Each row below holds a small network's activations on one input, seen along a few directions.
Each table varies a few parts of the input and shows all the possible inputs, shuffled.
A made-up example of a description, with smaller parts first: one of 6 places along a line, together with either a single point or one of 9 places along a line or (one of 2 separate values, together with one of 5 places around a ring).
Shared parts are said once, and a part with two or three values counts as separate values.

Table:
R1: [-33.4   8.4   0.0  34.5  17.4 -18.5   9.6   8.5 -16.8 -32.9  -5.5  13.8
  14.4]
R2: [-33.9  -7.9 -33.4   5.7  14.4 -16.0 -39.6  19.2   3.5 -43.2  -5.7 -20.4
 -19.1]
R3: [  7.7  53.7  36.4  10.7   4.3  40.7  -1.4  -3.0  22.1  67.4   3.6  -2.9
 -25.6]
R4: [ 19.6  31.2  59.4  11.3   6.3  49.2   3.3  28.4   7.8  33.1  60.3 -13.2
 -13.1]
R5: [  9.8 -23.7  47.2   3.6  29.0  38.9  -3.2  -8.4  19.6  73.8 -35.9  -8.5
  29.0]
R6: [  6.0  15.4 -10.4  -6.2 -23.6 -23.5  46.5   9.4 -11.7 -21.3 -15.9   1.0
  34.6]
R7: [-33.3 -31.2 -46.2  19.0   0.1   0.4 -29.7  32.7  18.1 -33.2  -1.1  -5.9
 -34.6]
R8: [ 18.7   9.1  48.5 -34.1  -1.3  50.5 -22.9  14.5   6.4  18.8  66.6  -2.5
 -34.7]
R9: [ 24.9 -17.1 -20.8 -28.6 -12.5 -34.5  18.0 -27.1  16.4 -19.8   9.5  12.4
   8.4]
R10: [-45.8 -16.3 -28.9  58.2  -3.9   2.0   2.7  36.3  12.9 -21.0  -3.9 -18.6
 -13.7]
R11: [ -9.0  20.4 -12.8  31.7  -1.2  -8.5   7.6 -16.3 -29.4 -38.2  -9.0  14.2
  39.8]
R12: [  7.2  30.7  25.9 -34.1  -3.2  43.7 -28.3 -17.2  23.8  51.8   7.4   7.7
 -45.8]
R13: [ 20.4   3.1  28.9  20.6  23.4  52.5  10.7  -6.5 -12.9  61.4  -9.6 -31.0
 -27.6]
R14: [ 12.7 -45.2  36.6 -40.0  23.3  40.8 -29.1 -19.3  18.0  58.3 -34.3   4.2
   9.1]
R15: [ 22.2  -4.3  16.3  21.0 -41.3 -51.9  34.6 -10.5  11.3   3.7  -1.5  -3.0
   6.7]
R16: [ 20.3  -1.2 -26.6 -44.3 -18.6 -26.4  14.8   8.6  -6.7 -31.7 -13.2   9.6
  13.0]
R17: [-19.2  -7.9 -18.3  -4.5  22.1 -22.0 -23.4   8.0 -12.6 -43.4  -2.9  25.5
  -7.8]
R18: [-19.6  14.5 -26.3   3.3  -8.6 -28.2  29.1  -1.8 -32.5 -12.0   0.3  12.9
  50.0]
R19: [ 22.3 -18.4  18.5 -25.3  16.7  55.3 -16.6 -19.4 -12.2  46.8  -5.2 -19.8
 -48.1]
R20: [ 34.9 -21.7  -0.2 -15.1 -37.2 -53.2   4.3 -15.0  16.5  -7.8   1.8   8.5
 -12.9]
R21: [-48.6   7.1 -16.6  45.3  10.2 -13.1  -6.7  20.0  -1.8 -31.7  -8.5 -31.1
   2.3]
R22: [ 11.6   0.5  -3.8   7.6 -18.2 -33.0  48.8 -23.1  11.3  -8.0   6.2   0.6
  29.9]
R23: [  8.0   3.2 -30.1  -5.9   4.5 -12.7 -26.2 -16.5 -24.1 -49.3  -6.4  25.3
  17.9]
R24: [ -3.4  -2.4 -43.4 -34.3  -2.1 -32.6  -2.9  -1.4 -27.0 -21.6   2.8  21.1
  27.9]
- Changing only one part turns R17 into R1. The same change can be made to R23. Which row results? => R11
- What do these inputs look like to the network? => one of 2 separate values, together with either one of 4 places along a line or one of 8 places along a line
- Change only the choice among 2 separate values in R7. List by row number the other rows that result. => R10
- Change only the choice among 2 separate values in R18. List by row number the other rows that result. => R24
- Change only the place on the line of 4 in R4. List by row number the other rows that result. => R3, R5, R13

Table:
R25: [-37.7 -11.6 -18.9  32.6  23.7   0.4 -10.8  17.1 -11.7 -28.2 -26.0  -8.0
  20.2]
R26: [ 13.2  -7.0 -22.4 -24.6 -20.7 -42.3  27.0 -12.8  -5.7 -18.7 -13.2  16.0
  36.6]
R27: [ 18.9  -7.5 -15.2 -14.6 -13.1 -42.9  24.7 -32.1 -13.3  -8.4 -29.8  18.5
  39.0]
R28: [ 34.1  37.6  83.0  -3.5  10.4  73.6  12.0  -6.2   5.8  92.2  28.3 -11.1
 -13.0]
R29: [ 23.8 -15.2  58.1  -1.1   8.0  61.9  -8.7  -5.4  41.2  94.2  -2.8 -31.9
 -48.9]
R30: [-22.1  12.5 -34.2  20.9  -1.2 -10.8   0.5  10.0 -13.7 -37.1   1.0  -4.6
  -6.6]
R31: [ 23.7  -4.6  44.9 -49.4  30.9  82.2 -52.4  -7.7  11.1  66.9  11.0   0.6
 -46.6]
R32: [-14.8  18.4 -24.0  11.9 -16.7 -30.9  -1.6  14.4   0.0 -42.8  11.2   3.5
  -9.1]
R33: [ -3.6 -10.1 -24.5  -1.6 -16.4 -40.8   2.5  13.6  -8.2 -48.5  17.5   5.3
   0.4]
R34: [  4.8  -8.2 -17.8  -3.2 -15.5 -36.9  15.5  -5.0   0.2 -41.2   9.4  13.0
  22.6]
R35: [-40.5  -4.3 -29.2  32.6  10.8 -13.6  -8.7  13.9  -5.7 -28.4  -6.6  -1.3
   5.5]
- What do these inputs look like to the network? => either one of 3 separate values or one of 8 places along a line

Table:
R36: [26.1  5.2 33.2 10.2  2.1 21.3 21.9  0.8 -7.2 17.9  7.9  1.5 20.3]
R37: [  9.0 -18.0 -42.3 -12.3   1.8 -31.3   3.4 -39.1   1.5 -25.5 -35.3   9.9
   7.4]
R38: [ -6.0   7.6  20.4  37.0  -4.6  46.0 -11.6   2.0   8.8  36.2   3.0 -22.5
 -29.6]
R39: [ 33.6  35.3  -1.4 -47.1 -17.9  -0.5  -4.4 -16.6  -4.9  15.4  26.5  19.0
   1.0]
R40: [-29.6  -3.0 -21.4   1.1  20.0 -20.7 -42.5   2.6 -11.2 -47.5  -3.5  32.3
  18.7]
R41: [-20.1   4.9  27.6  13.0   6.6  32.1   1.6   4.9  33.2  41.9  -4.7 -20.3
  -8.3]
R42: [ 13.9 -29.9 -24.5 -16.5 -36.7 -63.9   1.4   0.5  18.6 -21.7 -29.2   2.6
  -0.5]
R43: [-38.7  14.2  -5.1  42.6  18.7 -18.5 -12.1   8.4 -12.7 -34.9  -5.8  21.3
  36.9]
R44: [ 22.3  56.1  12.1  -6.2 -19.6  -0.3  25.6  -9.1  -6.8  28.0  27.2   6.9
  19.0]
R45: [  6.3 -16.8  29.6  14.7  13.5  31.6  15.4  12.0  21.0  48.3  -7.3  -8.4
   6.0]
R46: [ 14.0  32.7  37.6  -6.8 -13.5   4.5  37.1 -14.7 -14.2  17.6  10.7  12.7
  13.2]
R47: [-26.3  22.5 -21.9  27.4  -2.1 -10.8  15.4  35.3 -11.0 -63.4  17.7 -11.7
  18.8]
R48: [ -7.6 -23.2 -40.8  -4.1 -25.4 -47.6   4.1  12.4   3.3 -51.9  38.3   8.0
 -20.1]
R49: [  2.8  16.6   8.7  -7.4  17.6  28.6 -35.1   9.9   2.4  18.7   7.9 -11.2
 -68.0]
R50: [-14.6   5.6 -37.7 -12.2  -3.3 -13.3 -14.7  28.7 -11.6 -77.3  19.0  -1.2
  -1.2]
R51: [ -8.1  35.1  21.4  34.0  15.0  29.1  -7.3  19.4   1.4  32.9   8.2 -23.9
 -50.4]
R52: [ 16.4 -33.9  16.1 -26.9  16.2  30.3 -13.4   4.5  22.8  36.2  -6.7   4.2
 -12.8]
R53: [-26.0 -18.3 -49.6 -20.8  16.6  -4.7 -15.1  -1.0 -36.6 -17.7 -37.4   7.7
  19.5]
R54: [-35.2  -2.2 -36.3  20.6  17.3  -2.8  15.0   6.0 -38.0  -3.2 -39.6  -2.2
  39.0]
R55: [ 36.5 -14.0  17.9 -31.3   4.9  20.6  -8.6  -6.1  -4.4   6.7   8.5  14.0
   2.1]
R56: [  4.3 -10.1   7.4  -4.6  -1.4  45.0 -39.5  -6.6  10.1  22.8   3.2  -9.7
 -47.6]
R57: [ 25.1  12.3  23.4 -48.2 -11.7   3.8   6.6 -21.9 -11.6   5.7  10.8  25.0
  -4.9]
R58: [ 19.1 -33.0  27.5 -30.1  21.4  13.5 -22.9 -11.6  -2.0  20.4   6.8 -10.5
   2.9]
R59: [ -9.9 -13.4  15.0 -27.9  10.3  30.8 -27.4  -2.9  34.4  29.9  -3.7  -7.0
 -26.3]
R60: [  3.2 -12.1  -7.8  24.1 -38.2 -62.3  31.6   4.4  16.5 -12.8 -29.6  -9.3
  18.4]
R61: [ -0.7  -0.6 -26.8  29.4   0.5 -29.8  34.3 -34.1  -0.4 -13.8 -37.2  -0.8
  26.2]
R62: [-19.1  -5.9 -24.1  36.7 -25.2 -45.8  34.1  17.5   3.3 -40.4  38.3  -2.8
  -0.7]
R63: [  9.4 -13.9  41.9  11.7  17.0  14.9   7.1  -5.6  -4.5  31.2   5.8 -23.6
  21.0]
- What do these inputs look like to the network? => one of 2 separate values, together with either one of 6 places around a ring or one of 8 places along a line
- Changing only the choice among 2 separate values turns R45 into R52. The same change can be made to R44. Which row results? => R39

Table:
R64: [  1.9  28.5  -3.3   7.6  -7.7 -10.9  25.5  -6.9 -25.4 -15.0   4.4  14.9
  39.3]
R65: [-37.0  -0.7 -20.6  45.9   4.4  -9.6   8.5  18.0  -3.5 -20.7   6.5 -12.8
   1.4]
R66: [ -3.7 -21.3 -29.1  -7.2 -15.4 -29.1   6.1  -5.2   1.8 -21.5  -0.2   6.3
   6.0]
R67: [-22.5  15.6 -12.3  45.3  -7.2 -19.6  29.5  18.5   2.9 -26.8  -3.3 -10.6
  16.2]
R68: [-18.0 -22.1 -34.0 -28.7  10.6  -2.7 -38.7  11.2  -5.0 -31.2 -10.9  10.1
 -11.9]
R69: [ 35.8   7.9 -10.3 -45.4 -17.4 -37.2  26.3 -35.1 -12.9 -17.7   4.8  29.1
  35.3]
R70: [ 19.5  -7.1  48.2  -7.5  25.5  53.4  -3.2 -33.6  18.7  97.8 -44.2  -5.7
  -0.2]
R71: [ 20.3  33.5  43.7 -13.2  -3.5  65.8 -24.2   7.5  16.2  57.1  39.0 -20.6
 -75.4]
R72: [ -6.9 -24.9 -29.0  -6.2   3.0 -15.6 -27.0  -0.2   0.8 -40.2  -9.2   9.7
 -11.7]
R73: [-38.5  -3.9 -20.6  44.1  22.0   2.4 -25.3  19.4  -6.2 -36.4  -3.8 -14.3
 -13.6]
R74: [ 15.3  -1.8 -22.0  -8.9 -24.4 -42.2  25.9  -7.0   9.0 -25.6  -7.1   7.3
  21.1]
R75: [ 30.2  -8.3 -10.9 -30.5 -28.8 -61.5  24.1 -21.7  -4.9 -17.1  -4.9  18.1
  24.0]
R76: [ 38.6 -15.1  56.1 -25.7  16.7  67.3   3.5  -6.2   4.0  78.7   2.3 -20.7
 -13.3]
R77: [-51.1  -1.3 -26.0  22.2  27.4  14.9 -38.9  29.6 -10.8 -27.9  -6.1 -14.4
 -13.8]
R78: [ -4.8  11.5  -5.0  22.0 -15.9 -35.2  28.2   7.4 -13.7 -16.6  -3.6   7.2
  24.1]
R79: [ 21.0   9.6  75.0 -13.7  10.9  59.8 -20.4   4.0  28.9  63.0  36.3  -3.6
 -27.6]
- What do these inputs look like to the network? => either one of 4 places along a line or (one of 2 separate values, together with one of 6 places along a line)
- Change only the choice among 2 separate values in R67. List by row number the other rows that result. => R74
- List by row number the other inputs of the same sort as R71. => R70, R76, R79
- Change only the choice among 2 separate values in R72. List by row number the other rows that result. => R73

Table:
R80: [ 29.6 -27.7   2.2 -78.6  14.6  18.5 -35.8 -18.5  -6.9  16.9  -2.5  15.8
  -8.6]
R81: [  6.9   2.1  -1.6  25.9 -19.6 -43.3  58.6 -24.0  -1.0  10.9 -35.4   3.9
  58.0]
R82: [ 13.4 -56.8 -30.1 -56.7   2.1 -33.2 -26.5 -18.9   3.3 -26.0 -28.7  22.6
  14.7]
R83: [ 54.4  32.8  81.5   6.4 -13.4  52.3  45.2 -18.4  16.8  96.6  13.6 -23.3
 -10.7]
R84: [-64.9  21.0 -63.5  62.9  -6.8 -49.5 -11.0  39.2 -13.8 -97.6  11.7  -2.6
 -10.5]
R85: [ 54.1 -15.6  41.0 -77.4   3.3  62.1 -39.7 -14.1  20.7  73.5  18.8  -5.6
 -68.3]
R86: [ 25.3  28.6  43.2   8.1  -4.3   9.0  44.7 -21.3  -9.1  44.4  -6.6   7.4
  46.6]
R87: [-64.7 -16.2 -36.7  60.6  24.3  -8.1 -24.0  24.2   1.8 -34.1 -32.6 -14.8
  -2.5]
R88: [-24.5  18.7  43.0  42.7  31.8  93.0 -39.4  26.4  27.1  56.9  25.1 -35.9
 -73.9]
R89: [-48.3   5.7   2.8  36.5  40.8  49.0 -34.2  31.2  -7.7   3.0   0.5 -16.8
 -14.1]
R90: [  3.8  30.6 -22.1  28.1 -44.4 -81.9  71.8  -5.7 -18.1 -52.5  18.1  18.6
  61.0]
R91: [ 14.9 -23.3 -59.7 -58.5 -28.3 -67.9  -9.5  -0.1 -13.2 -92.1  18.0  30.6
   8.3]
- What do these inputs look like to the network? => one of 3 separate values, together with one of 4 places along a line
- Changing only the choice among 3 separate values turns R87 into R81. The same change can be made to R84. Which row results? => R90
- Change only the place on the line of 4 in R91. List by row number the other rows that result. => R80, R82, R85
